A small network was shown many inputs. Here are its activations along a few directions, one row for each input.
Each table varies a few parts of the input and shows all the possible inputs, shuffled.
Descriptions start from the smaller parts, as in this example, which fits no table here: one of 6 places along a line, together with either a single point or one of 9 places along a line or (one of 3 separate values, together with one of 5 places around a ring).
Shared parts are said once, and a part with two or three values counts as separate values.
(in the rows, 128 means zero)

Table:
row 1: [142 133 118 143 110 132 160 155 164 107 126]
row 2: [136 114 121 135 129 115 145 148 178 105 116]
row 3: [111 159 130 124 166 125 112 110  98 137 117]
row 4: [116 138 132 103 100 122 132 130 116 124 167]
row 5: [113 133 121 127 174 128 103 121 108 124  92]
row 6: [131 129 141 104  97 137 142 158 119 126 158]
row 7: [113 136 132 105 105 123 138 126 117 123 166]
row 8: [121 158 124 149 109 112 154 119 152 118 162]
row 9: [112 124 133  92 121 112 120 117 129 113 155]
row 10: [142 131 117 141 115 133 158 160 166 114 132]
row 11: [136 148 133 149 106 127 164 146 154 120 154]
row 12: [131  97 129  91 114 125 124 154 140 105 115]
row 13: [110 159 128 128 166 123 115 105  96 132 115]
row 14: [115 133 118 128 175 126  99 125 107 128  96]
row 15: [136 146 113 134 152 151 130 160  93 139  96]
row 16: [122 117 115 139 138 103 125 126 178 102 131]
row 17: [137 111 122  99 106 142 140 167 128 116 133]
row 18: [134 114 124 135 128 117 149 143 179 101 112]
row 19: [127 126 147 102 101 142 149 154 123 126 155]
row 20: [130 129 117 128 165 134 117 147 104 131  81]
row 21: [133 146 122 130 150 156 135 155  98 137  90]
row 22: [122 120 116 141 133 102 127 121 177  95 126]
row 23: [126 163 139 138 141 149 140 142  88 141 113]
row 24: [117  98 123  93 130 114 103 138 141 110 136]
row 25: [128 129 126 124 164 139 122 142 108 128  76]
row 26: [113 125 136  89 121 113 116 122 131 118 157]
row 27: [133  97 126  92 115 123 120 159 139 109 119]
row 28: [110 171 132 136 149 137 133 114  88 143 122]
row 29: [170  38 148 158  86 149  64  35  96 215 132]
row 30: [180  57 139 206  89 135  82  23 130 207 128]
row 31: [115  97 121  96 130 112 107 133 139 104 134]
row 32: [168  76 143 192 130 156  54  28  59 228  90]
row 33: [139 114 123  98 102 141 133 171 128 118 134]
row 34: [112 171 129 137 150 136 129 119  87 147 126]
row 35: [118 145 127 134 130 103 138 111 167 112 153]
row 36: [117 144 125 138 130 101 142 106 166 107 151]
row 37: [132 146 138 147 110 132 171 142 158 120 151]
row 38: [117 156 129 147 113 117 161 115 156 118 159]
row 39: [128 163 136 139 142 147 136 146  87 145 117]
Question: What is each input in this table made of?
Answer: one of 3 separate values, together with either a single point or (one of 2 separate values, together with one of 6 places around a ring)
Question: The inputs of row 29 and row 32 match in every part but the choice among 3 separate values. If row 6 is changed in the same way as row 29 into row 32, which row does it become?
Answer: row 39
Question: Change only the choice among 3 separate values in row 36. List by row number the other rows that result.
Answer: row 9, row 13

Table:
row 40: [111 132 136 102 145 131  99 108  86 138 121]
row 41: [116 135 121 133 167 119  93 105 106 130 102]
row 42: [144  94 141 119  76 135 123 105 137 150 174]
row 43: [123 177 129 182 149 125 136  81 114 151 119]
row 44: [129 108 146 136  96 119 122  81 149 142 175]
row 45: [133 110 131 160 110 106 116  73 169 134 152]
row 46: [140  91 126 106 151 135  91 145 103 135  73]
row 47: [ 99 149 111  75  89  90 207 213 229  27 181]
row 48: [120 175 143 167 140 134 137  96  98 159 150]
row 49: [144  82 123 156 118 115 115  89 180 132 128]
row 50: [161  66 132 139  97 127 115 114 168 136 126]
row 51: [127 108 113 128 173 127  91 121 119 128  78]
row 52: [122 117 134  87 130 142 102 136  72 149 120]
row 53: [134 151 120 182 160 130 131 101 124 149 101]
row 54: [131  93 129  87 130 150  89 150  79 137  93]
row 55: [152  65 133 124  81 131 113 123 137 142 147]
row 56: [ 85 181 106  42 156 107 181 248 165  23 131]
row 57: [140 136 133 149 125 154 132 135  84 157 121]
row 58: [134 162 137 141 115 153 144 115  82 167 142]
row 59: [149 136 128 174 143 145 130 128 115 154 102]
row 60: [ 94 220 115  99 139 113 219 222 171  47 154]
Question: What is each input in this table made of?
Answer: one of 3 separate values, together with either a single point or one of 6 places around a ring
Question: The inputs of row 47 and row 56 match in every part but the choice among 3 separate values. If row 45 is changed in the same way as row 47 into row 56, which row does it become?
Answer: row 41
Question: A walk changes only the place on the ring of 6. It starts at row 43 and steps to row 48. List the rest of the walk in order.
Answer: row 58, row 57, row 59, row 53
Question: Change only the place on the ring of 6 in row 40. List by row number the other rows that result.
Answer: row 41, row 46, row 51, row 52, row 54

Table:
row 61: [168  83 143 217  96 133 105  23 138 204 147]
row 62: [169  28 148 147  74 126  70  38 135 185 142]
row 63: [168  23 124 121 103 140  42  83  94 181  99]
row 64: [103 230 139 148 128 138 180 133  93 139 181]
row 65: [124 111 130  42  80 147 132 195  90 114 163]
row 66: [145 128 127 190 178 152  73  49  54 199  51]
row 67: [149  64 133 134 171 155  38  90  50 188  53]
row 68: [125 144 116 165 113  90 190 144 243  71 165]
row 69: [100 199 105 172 173  88 176 139 197  74 133]
row 70: [143 135 131 225 152 134  92  16  93 207 118]
row 71: [104 223 136 111 156 158 162 165  52 132 114]
row 72: [103 125 107  75 196 114 122 208 153  59  66]
row 73: [106 156 141  53 150 162 128 202  46 122 116]
row 74: [126 176 150 141  69 138 194 139 138 137 212]
row 75: [101 192 101 134 202 108 157 171 158  68  64]
row 76: [123  86 121  93  92  87 155 157 240  54 159]
row 77: [122  81  96  65 125 102 127 201 197  50 115]
row 78: [124 118 155  70  47 132 160 151 132 119 207]
Question: What is each input in this table made of?
Answer: one of 3 separate values, together with one of 6 places around a ring
Question: Change only the place on the ring of 6 in row 64. List by row number the other rows that result.
Answer: row 65, row 71, row 73, row 74, row 78
Question: Change only the place on the ring of 6 in row 68. List by row number the other rows that result.
Answer: row 69, row 72, row 75, row 76, row 77
